A small network was trained on invented records. Each row is its activation on one of them, seen along a few directions.
After each row come some of the record's fields: L, N, J, U.
Other fields move the rows too, some of them a lot.
In the rows, zero is written as 500.
Strong random noise was added to every row along 3 fixed directions; ignore it. To show where, here is one row again and again, with new noise each time:
[633 508 467 594 508 455 532 572 514 538 466 574 470 409 483 412 518 550
 549 485]
[582 455 380 614 514 453 591 572 502 523 438 594 411 412 440 483 612 630
 559 547]
[508 455 265 796 455 487 651 554 516 443 290 662 339 379 457 421 605 679
 622 501]
[849 586 808 224 609 393 333 608 505 709 784 417 690 467 514 427 395 344
 417 482]
[619 593 526 704 427 522 482 521 555 498 370 598 515 358 552 235 334 433
 573 327]

[582 565 522 455 582 400 455 603 441 470 591 483 552 772 672 600 518 497
 500 439]	(L l2; N n1; J j1; U u1)
[358 388 531 371 449 560 564 381 478 534 538 502 492 503 364 610 594 485
 444 597]	(L l1; N n1; J j2; U u4)
[591 457 431 545 492 370 498 630 456 472 522 528 461 568 434 537 649 604
 541 626]	(L l1; N n1; J j2; U u1)
[655 668 536 741 466 331 404 717 465 289 462 527 569 800 810 378 367 471
 582 319]	(L l1; N n1; J j2; U u1)
[538 563 597 656 403 531 396 517 498 452 423 554 584 463 504 289 322 429
 519 351]	(L l2; N n1; J j2; U u1)
[760 553 632 620 490 412 371 583 493 620 564 531 590 323 469 196 410 467
 557 543]	(L l1; N n1; J j2; U u2)
[420 454 462 534 474 444 467 582 487 423 545 534 521 592 426 555 562 546
 432 556]	(L l1; N n1; J j2; U u5)
[383 498 545 580 404 568 458 433 476 437 407 553 548 525 454 441 415 466
 448 377]	(L l2; N n1; J j1; U u1)
[670 657 569 614 570 422 448 588 454 498 560 506 604 608 679 391 394 399
 504 424]	(L l2; N n1; J j2; U u5)
[443 547 258 713 592 545 626 485 521 512 344 537 395 412 595 432 515 591
 603 523]	(L l2; N n1; J j2; U u5)
[373 492 421 701 375 543 536 466 488 362 332 592 490 508 510 402 444 500
 556 435]	(L l1; N n1; J j2; U u1)
[340 300 422 297 494 532 643 417 435 590 625 500 415 462 244 760 763 591
 394 771]	(L l1; N n1; J j2; U u6)
[480 468 417 595 385 533 514 488 505 472 387 552 452 423 420 459 555 538
 534 548]	(L l1; N n3; J j2; U u1)
[295 399 551 456 385 518 423 414 501 435 504 549 583 540 308 556 525 496
 374 512]	(L l1; N n1; J j1; U u1)
[848 605 528 695 588 272 432 766 389 482 620 573 578 530 602 355 459 583
 568 471]	(L l2; N n1; J j1; U u5)
[594 432 475 514 525 434 498 557 490 518 551 540 464 453 385 558 676 636
 517 584]	(L l1; N n4; J j1; U u4)
[343 411 450 183 630 653 565 319 517 649 579 329 393 425 515 711 485 487
 529 556]	(L l2; N n1; J j2; U u4)
[377 490 440 493 557 639 547 326 534 604 405 442 395 308 560 500 429 467
 597 492]	(L l2; N n1; J j2; U u4)
[209 383 409 508 408 597 599 395 525 416 403 560 406 508 342 635 612 510
 450 562]	(L l1; N n1; J j2; U u6)
[380 642 498 445 490 583 481 385 614 543 397 441 527 382 592 426 389 416
 537 395]	(L l1; N n4; J j1; U u3)
[449 573 619 597 384 578 399 412 554 481 437 579 588 349 441 267 301 325
 469 294]	(L l2; N n2; J j1; U u6)
[209 463 293 835 322 516 641 487 501 235 240 651 363 588 508 496 552 601
 530 423]	(L l1; N n1; J j2; U u6)
[506 557 456 258 656 569 552 469 508 588 510 334 501 532 708 685 504 469
 576 519]	(L l2; N n4; J j2; U u1)
[616 544 715 457 495 523 362 432 524 623 621 500 645 346 494 283 385 364
 464 445]	(L l2; N n3; J j1; U u4)
[452 367 502 490 471 529 542 449 477 541 551 556 479 375 259 542 590 560
 436 631]	(L l2; N n1; J j2; U u6)
[269 409 502 541 414 547 473 441 525 369 431 563 522 544 327 591 530 477
 388 530]	(L l1; N n1; J j1; U u5)
[728 715 856 371 440 528 322 509 501 570 650 407 717 468 686 269 176 198
 421 254]	(L l1; N n4; J j2; U u6)
[627 567 364 484 661 515 516 506 538 570 446 413 467 372 689 449 456 576
 640 467]	(L l2; N n4; J j1; U u1)
[414 504 566 510 451 417 509 610 470 339 544 478 524 776 598 606 517 506
 423 474]	(L l1; N n1; J j2; U u6)
[530 529 496 622 513 462 529 604 430 430 511 526 458 581 538 525 528 534
 520 474]	(L l2; N n1; J j2; U u6)
[793 331 423 344 693 284 591 686 382 648 766 486 417 502 344 751 906 817
 525 854]	(L l1; N n3; J j1; U u4)
[620 555 319 582 625 467 539 522 478 525 477 486 307 447 673 445 490 627
 674 587]	(L l2; N n1; J j2; U u2)
[516 512 637 444 434 588 452 415 559 584 482 540 571 344 412 391 377 366
 447 418]	(L l1; N n2; J j1; U u6)
[376 483 413 593 496 541 587 520 456 436 448 545 403 530 474 546 573 538
 520 477]	(L l2; N n1; J j2; U u6)
[425 490 419 616 421 460 535 515 458 413 371 581 463 576 499 501 546 567
 508 445]	(L l1; N n1; J j1; U u1)
[310 456 610 471 398 498 492 445 480 347 491 502 550 659 474 569 502 437
 423 454]	(L l1; N n1; J j2; U u4)
[663 499 493 468 514 418 515 608 510 551 572 506 486 442 491 452 551 503
 544 575]	(L l1; N n2; J j2; U u6)
[672 519 282 871 457 334 562 708 455 379 372 640 414 504 573 340 577 690
 706 550]	(L l1; N n1; J j2; U u1)
[624 640 266 533 708 533 604 528 502 488 438 398 361 496 775 449 348 559
 667 414]	(L l2; N n1; J j2; U u5)
[854 555 587 551 511 291 423 693 426 520 582 515 592 471 542 331 478 532
 555 528]	(L l1; N n2; J j1; U u1)
[420 558 626 461 475 648 457 364 628 648 389 447 550 304 521 353 333 288
 468 374]	(L l1; N n2; J j1; U u6)
[347 465 689 132 542 562 406 384 469 553 659 404 615 724 451 769 523 338
 313 498]	(L l2; N n1; J j1; U u1)
[677 548 391 381 690 455 544 464 456 647 553 420 343 417 664 494 515 565
 603 629]	(L l2; N n1; J j2; U u2)
[465 602 414 468 634 474 503 545 568 460 486 380 470 600 646 568 452 518
 586 465]	(L l2; N n1; J j2; U u3)
[493 564 408 623 440 577 545 460 501 478 356 570 484 455 613 368 416 435
 612 392]	(L l1; N n2; J j2; U u1)
[550 588 537 728 436 496 463 579 495 369 422 534 512 521 623 284 389 501
 572 309]	(L l2; N n3; J j2; U u4)

Here are new rows. What are their fields?
[485 447 504 448 449 598 492 376 516 610 452 564 538 303 352 419 476 446
 498 507]	(L l1; N n2; J j1; U u1)
[111 394 523 318 426 700 587 295 494 481 494 487 476 558 376 704 542 408
 352 502]	(L l2; N n1; J j2; U u6)
[652 507 497 508 498 528 473 520 485 583 531 517 523 395 481 414 484 504
 550 522]	(L l1; N n3; J j2; U u1)
[360 453 460 568 437 406 516 545 421 326 448 555 503 671 470 586 606 566
 465 502]	(L l1; N n1; J j1; U u1)
[420 479 660 428 369 522 451 434 534 483 492 510 565 440 365 420 414 385
 379 454]	(L l1; N n1; J j1; U u6)
[656 573 461 818 502 302 473 785 458 307 511 568 486 635 636 364 497 612
 603 450]	(L l1; N n1; J j2; U u6)
[636 583 620 592 507 425 419 609 460 477 577 522 550 531 531 402 419 455
 497 403]	(L l2; N n1; J j2; U u6)
[592 404 254 634 522 356 626 685 442 425 428 558 346 579 479 615 780 756
 609 688]	(L l1; N n2; J j2; U u1)
[432 534 561 645 370 448 449 492 453 337 427 575 598 590 538 392 396 444
 480 388]	(L l1; N n1; J j1; U u1)
[619 566 668 363 520 421 394 590 505 549 693 456 608 598 558 502 436 383
 443 485]	(L l1; N n1; J j2; U u6)
[577 731 498 508 548 574 465 365 610 619 382 409 453 402 793 315 206 334
 601 313]	(L l2; N n1; J j1; U u3)
[472 517 553 509 401 501 452 462 541 458 501 551 544 422 440 457 477 434
 455 449]	(L l1; N n4; J j1; U u6)
[685 715 626 715 411 433 341 598 539 339 393 533 644 558 769 176 227 347
 570 193]	(L l1; N n4; J j1; U u1)
[644 596 251 446 731 513 614 521 519 605 428 426 274 401 653 528 563 637
 726 576]	(L l2; N n2; J j2; U u2)
[778 525 480 607 565 402 515 631 493 560 541 566 487 406 524 395 515 551
 596 536]	(L l1; N n2; J j1; U u6)
[542 581 496 663 468 502 451 593 483 423 455 519 518 655 650 408 400 497
 547 366]	(L l2; N n1; J j2; U u1)
[620 539 591 483 472 569 452 441 556 634 525 554 567 279 447 312 364 356
 524 447]	(L l1; N n2; J j1; U u6)
[845 578 664 307 657 249 396 736 432 629 824 451 595 630 560 584 581 479
 485 598]	(L l1; N n1; J j1; U u6)
[467 548 665 543 428 536 406 443 507 476 492 550 579 454 426 394 359 370
 419 347]	(L l2; N n1; J j1; U u6)
[507 524 413 344 646 490 482 411 537 555 545 405 478 474 555 561 460 537
 553 549]	(L l2; N n1; J j1; U u1)
[434 526 446 693 368 569 550 482 570 396 282 575 429 399 493 340 428 433
 566 407]	(L l1; N n2; J j2; U u6)
[423 317 433 412 532 481 580 508 463 527 581 499 409 558 296 708 758 677
 455 695]	(L l2; N n1; J j2; U u4)
[644 566 503 652 580 388 502 697 455 408 523 520 487 626 636 456 495 549
 558 432]	(L l2; N n1; J j2; U u6)
